A small network was shown many inputs. Here are its activations along a few directions, one row for each input.
In each table, some parts of the input vary, and every possible input appears once, in random order.
A made-up example of a description, with smaller parts first: one of 2 separate values, together with either a single point or one of 9 places along a line or (one of 5 places around a ring, together with one of 6 places along a line).
Shared parts are said once, and a part with two or three values counts as separate values.

Other details of the inputs shift rows strongly along two fixed directions, in all tables alike. That doesn't count.

A family of inputs:
x1: 0, 29, 6, -19, -24, -21, 17, 7, -2, 2, -22, -28, 0, 42, 10
x2: 0, 10, 20, 20, -4, 23, -9, -18, -4, 1, 9, -24, 13, -3, 5
x3: 5, -11, -42, -32, 22, -20, 18, 29, 7, -28, -5, 29, -11, -6, -7
x4: 7, -14, 7, 4, 5, 17, -25, -14, 19, -6, 13, -2, 19, -11, 7
x5: -11, -30, -27, -31, 12, -32, 12, 23, 4, 9, -14, 39, -13, 7, -9
x6: -8, -9, 31, 21, -26, 7, -21, -21, 3, 32, 0, -7, 10, 6, 7
x7: 12, -3, -15, 0, 11, 5, -3, 5, -1, -20, 9, 12, -8, -20, -4
x8: -6, 42, 3, -6, -17, -13, 30, 10, -15, 1, -21, -33, -8, 33, 5
x9: 7, -7, -36, -31, 18, -20, 18, 27, 2, -27, -5, 26, -12, -3, -8
x10: -12, -3, 35, 33, -20, 12, -11, -22, -9, 35, 4, -10, 4, 1, 3
x11: -7, -31, -6, -3, 6, -9, -3, 6, 4, 13, 3, 34, -7, -12, -9
x12: -7, 34, 3, -13, -17, -17, 26, 9, -7, 3, -22, -31, -1, 40, 9
x13: 4, -17, -19, -13, 20, 1, -1, 6, 12, -18, 6, 15, 6, -11, -1
x14: -10, -24, -4, 1, 9, -7, -4, 2, -1, 18, 0, 26, -7, -9, -9
x15: 6, -19, -17, -19, 18, 1, -5, 5, 16, -17, 7, 17, 9, -7, 0
x16: -7, 38, 5, -8, -18, -13, 28, 8, -13, 3, -21, -34, -4, 37, 7
x17: 7, -15, -10, -16, 15, -1, -4, 3, 12, -15, 5, 12, 8, -6, 0
x18: 6, -12, 3, 14, 16, 25, -17, -13, 5, -12, 19, 3, 11, -26, -2
x19: -11, -4, 35, 28, -22, 11, -14, -22, -4, 35, 3, -9, 8, 4, 5
x20: 8, -21, -16, -26, 10, -5, -10, 7, 20, -17, 3, 16, 10, -1, 2
x21: 2, 20, 18, 28, -3, 25, -6, -17, -8, 0, 11, -23, 5, -11, 3
x22: -14, -3, 32, 27, -16, 11, -15, -23, -7, 36, 2, -11, 7, 4, 4
x23: 4, -18, -34, -44, 18, -22, 12, 26, 15, -25, -7, 27, -1, 7, -3
x24: -1, -19, 8, 25, -3, 9, -17, -7, -2, 19, 12, 21, -10, -26, -7
x25: 8, -7, 9, 18, 14, 24, -16, -16, 2, -9, 19, -3, 10, -25, -2
x26: -2, 29, 4, -20, -23, -18, 17, 8, 1, 3, -22, -29, 1, 41, 11
x27: -4, -13, 11, 28, 0, 12, -18, -11, -6, 23, 11, 15, -9, -24, -7
x28: -16, 12, 10, -12, -30, -27, 11, 5, -6, 32, -29, -11, -6, 41, 6
x29: 9, 0, 1, 24, 8, 24, -15, -11, 1, -11, 18, -2, 1, -30, 0
x30: 5, -7, 3, 5, 10, 14, -10, -9, 4, -10, 11, 0, 11, -11, 0
x31: 4, -6, 6, 20, 13, 26, -16, -16, 5, -8, 18, -5, 12, -24, 1
x32: 9, -2, 7, 20, 12, 23, -14, -14, -2, -9, 19, -2, 6, -27, -3
x33: 9, -3, -41, -29, 14, -20, 17, 29, 4, -27, -6, 25, -18, -5, -6
x34: -7, -24, -9, 0, 12, -8, -4, 6, -2, 15, 3, 31, -11, -15, -11
x35: 6, -15, -31, -40, 17, -22, 12, 22, 13, -23, -7, 25, -1, 9, -3
x36: 6, -9, 10, 14, 11, 22, -17, -17, 5, -7, 16, -4, 14, -19, 1
x37: -1, 45, 0, -1, -22, -13, 28, 13, -20, -2, -19, -31, -19, 25, 3
x38: -5, 41, 6, -6, -17, -15, 30, 8, -18, 0, -21, -32, -9, 34, 3
x39: 9, 19, 16, 29, -5, 21, -8, -14, -11, -2, 11, -21, -2, -16, 2
x40: 6, -6, -15, -5, 15, 5, -1, 7, 1, -19, 9, 12, -2, -17, -5
x41: 6, 9, 25, 12, -12, 15, -17, -20, 6, 4, 5, -26, 16, 6, 9
x42: -15, 22, 9, 2, -28, -27, 27, 13, -21, 30, -23, -8, -21, 29, -3
Description of these inputs: one of 6 places along a line, together with either one of 2 separate values or one of 5 places along a line.
Question: The inputs of x19 and x24 match in every part but the place on the line of 6. If x35 is changed in the same way as x19 into x24, which row does it become?
Answer: x7
Question: The inputs of x25 and x39 match in every part but the place on the line of 6. If x18 is changed in the same way as x25 into x39, which row does it become?
Answer: x37
Question: Change only the choice among 2 separate values in x42. List by row number the other rows that result.
Answer: x34
Question: Start at x13 and move only the place on the line of 5, one step at a time. The first step leads to x16. Which rows follow, in order?
Answer: x2, x30, x36
Question: Start at x26 and move only the place on the line of 6, one step at a time. The first step leads to x15. Which rows follow, in order?
Answer: x16, x8, x21, x33

A family of inputs:
x43: -13, 4, 43, 41, -16, 26, -17, -32, -12, 32, 9, -24, 11, -1, 4
x44: -10, -34, -35, -36, 20, -27, 11, 22, 10, -1, -10, 45, -7, 2, -8
x45: 0, 4, 22, 20, 9, 32, -21, -29, 5, -1, 13, -26, 26, -7, 8
x46: 13, 8, -53, -40, 33, -21, 31, 35, -4, -46, -7, 19, -19, -7, -10
x47: 5, -26, 13, 14, 7, 20, -24, -17, 8, 2, 20, 12, 15, -26, -3
x48: 0, 51, -1, 6, -8, -5, 37, 12, -26, -10, -11, -33, -16, 17, 0
x49: -12, 30, 4, -1, -29, -16, 18, 9, -12, 19, -23, -20, -16, 29, 6
x50: -3, 10, 39, 45, -24, 21, -24, -28, -9, 33, 8, -22, 3, -8, 7
x51: 2, -6, 7, 19, -2, 21, -19, -13, 9, 1, 13, -4, 7, -20, 4
x52: -5, 23, 33, 56, -10, 28, -9, -23, -25, 24, 14, -24, -8, -21, -5
x53: 19, -27, -22, -6, 30, 27, -33, -7, 28, -34, 26, 19, 16, -38, 0
x54: -11, 8, -1, -16, -9, -21, 23, 12, -6, 8, -19, -9, -4, 27, 1
x55: -9, -31, 11, 18, 12, 14, -24, -18, 7, 24, 14, 19, 10, -21, -4
x56: 1, 39, 4, -7, -25, -14, 23, 9, -8, -4, -18, -31, -4, 34, 10
x57: -11, -13, 30, 30, -5, 16, -20, -23, -4, 32, 10, -4, 7, -8, 0
x58: -4, 4, -18, -22, -13, -30, 18, 22, -5, 2, -21, 12, -17, 20, 0
x59: 9, 25, -5, -24, -8, -17, 16, 10, -1, -17, -16, -20, -3, 28, 5
x60: -3, -36, -4, 4, 22, 15, -18, -11, 15, 1, 16, 23, 16, -25, -3
x61: 13, -18, -36, -48, 23, -21, 6, 23, 15, -34, -4, 27, 2, 2, -5
x62: 13, -41, -13, 5, 19, 16, -30, -7, 20, -16, 23, 33, 10, -41, -3
x63: -5, -15, -36, -34, 3, -35, 12, 31, 9, 3, -17, 34, -22, 7, -5
x64: -4, -8, 32, 29, -11, 15, -22, -22, -4, 30, 11, -2, 5, -11, -2
x65: -2, 28, 12, -5, -27, -20, 22, 6, -11, 10, -22, -25, -9, 33, 4
x66: -3, 41, 0, -7, -23, -11, 24, 11, -4, -2, -18, -33, -6, 33, 10
x67: 12, -33, -31, 2, 40, 13, -8, 9, 5, -30, 25, 42, -7, -53, -16
x68: 13, 8, -31, -36, 6, -20, 12, 21, 9, -32, -12, 2, -3, 13, 3
x69: -2, 9, 43, 41, -23, 24, -21, -32, -10, 26, 9, -22, 6, -4, 5
x70: -9, 8, 1, -14, -18, -24, 18, 12, -11, 15, -19, 2, -11, 26, -2
x71: -2, 12, 16, 41, 1, 26, -6, -15, -22, 7, 15, -9, -9, -26, -6
x72: -10, 30, 11, -9, -16, -13, 26, 6, -9, 5, -18, -31, 2, 39, 8
x73: 9, -29, -4, -3, 30, 22, -26, -13, 18, -22, 22, 10, 22, -25, 0
x74: -10, 16, -4, -18, -3, -15, 24, 10, 0, 1, -17, -13, 4, 31, 5
x75: -7, 22, 16, 1, -29, -24, 15, 5, -14, 29, -22, -15, -16, 32, 2
x76: 16, -35, -44, -49, 27, -25, 8, 30, 24, -37, 1, 48, -4, -7, -7
x77: 11, -29, 0, 1, 18, 19, -22, -9, 17, -16, 24, 20, 18, -26, -2
Question: Describe the family of inputs behind these rows.
Answer: one of 5 places along a line, together with either a single point or one of 6 places along a line
Question: The inputs of x72 and x54 match in every part but the place on the line of 5. If x48 is changed in the same way as x72 into x54, which row does it become?
Answer: x67
Question: List by row number the other rows that have the place on the line of 5 in common with x45.
Answer: x46, x53, x59, x61, x68, x73
Question: Start at x60 and move only the place on the line of 6, one step at a time. The first step leads to x54. Which rows follow, in order?
Answer: x47, x65, x62, x51
Question: Change only the place on the line of 6 in x76. List by row number the other rows that result.
Answer: x56, x66, x72, x74, x77

A family of inputs:
x78: -4, 22, 22, 24, -19, 6, 2, -9, -16, 17, -2, -20, -7, 5, 1
x79: 2, -23, 9, 30, 14, 31, -29, -20, 4, 3, 26, 13, 8, -39, -4
x80: -4, 14, 38, 31, -22, 20, -16, -27, -5, 22, 4, -31, 13, 6, 10
x81: -3, 4, -27, -28, -2, -34, 27, 30, -6, -4, -21, 17, -22, 16, -6
x82: -13, 47, 10, -2, -27, -24, 38, 13, -28, 17, -29, -34, -18, 42, 2
x83: 5, -37, -23, -6, 28, 4, -10, 7, 11, -14, 16, 40, -2, -33, -10
x84: 7, 34, 20, 11, -11, 19, 0, -15, -3, -12, 2, -44, 15, 13, 12
x85: 2, -19, -14, -1, 14, 1, -7, 5, 4, -4, 9, 25, -6, -20, -7
x86: 1, -25, -20, -28, 16, -14, 2, 12, 12, -10, -2, 27, 3, 0, -4
x87: 18, -7, 16, 43, 23, 56, -39, -33, 7, -23, 42, -10, 20, -54, 1
x88: 1, -25, -21, -27, 15, -14, 2, 13, 14, -10, -2, 27, 3, 0, -3
x89: -5, 17, 15, -1, -22, -10, 7, -1, -5, 14, -13, -19, -1, 25, 6
x90: -9, 18, 12, -1, -18, -7, 8, -2, -5, 14, -14, -22, 2, 26, 7
x91: 0, -21, -36, -46, 11, -34, 14, 29, 15, -11, -15, 33, -8, 14, -4
Question: Describe the family of inputs behind these rows.
Answer: one of 2 separate values, together with either a single point or one of 6 places along a line
Question: The inputs of x78 and x89 match in every part but the choice among 2 separate values. If x79 is changed in the same way as x78 into x89, which row does it become?
Answer: x90
Question: Change only the choice among 2 separate values in x88. List by row number the other rows that result.
Answer: x83
